A = array([119, 148, 152, 137, 115, 124, 106, 128, 147, 125, 100])
Which number is the entry just right of 119?
Answer: 148
Which number is the entry just left of the smallest entry?
Answer: 125
The entry just left of 115: 137

Read these off the array that follows.
1) Read off the entry in the bottom-right corner.
2) Read off the entry directly above the smallest entry.
3) Read off the second entry on the diagonal from the top-right corner.
4) Read off the first entry on the main diagonal.
5) Read off the 1st entry on the diagonal from the top-right corner.
6) Read off the top entry of the column that holds the smallest entry.
7) Read off the third entry on the main diagonal.
8) Read off the fifth entry in reading order.
[[131 129 114 129 130 133 124 124 152 125 133 138 121]
 [131 129 114 129 138 133 124 131 144 125 133 138 121]
 [131 129 113 127 131 133 124 124 144 125 133 138 121]
 [131 129 114 129 130 133 124 124 150 125 133 138 121]
 [131 129 123 129 114 133 124 124 128 125 131 138 135]
 [131 129 114 122 130 133 124 127 122 125 133 138 121]
 [131 129 138 131 128 125 124 124 144 125 124 138 123]
 [131 129 120 129 124 133 124 108 144 125 131 138 121]]
1) 121
2) 124
3) 138
4) 131
5) 121
6) 124
7) 113
8) 130

Questions about the array below. Rows and columns are numbered from 0.
1) Which number is the entry at row 0, column 1?
2) Which number is the entry in the top-left corner?
3) Which number is the top entry of the column that holds the largest entry?
4) Which number is the entry at row 2, column 0?
5) Which number is the bottom-left entry?
6) Which number is the entry in the bottom-right corner?
7) Which number is the entry directly above 131?
8) Which number is the entry just left of the smallest entry?
[[127 125 132 139 126]
 [127 130 124 143 128]
 [128 130 132 110 132]
 [129 130 130 129 134]
 [129 127 116 128 122]
 [127 126 122 150 123]
 [126 127 133 128 127]
 [128 127 125 128 126]
 [128 131 127 102 128]
 [126 128 133 154 130]
 [129 129 142 123 138]]
1) 125
2) 127
3) 139
4) 128
5) 129
6) 138
7) 127
8) 127
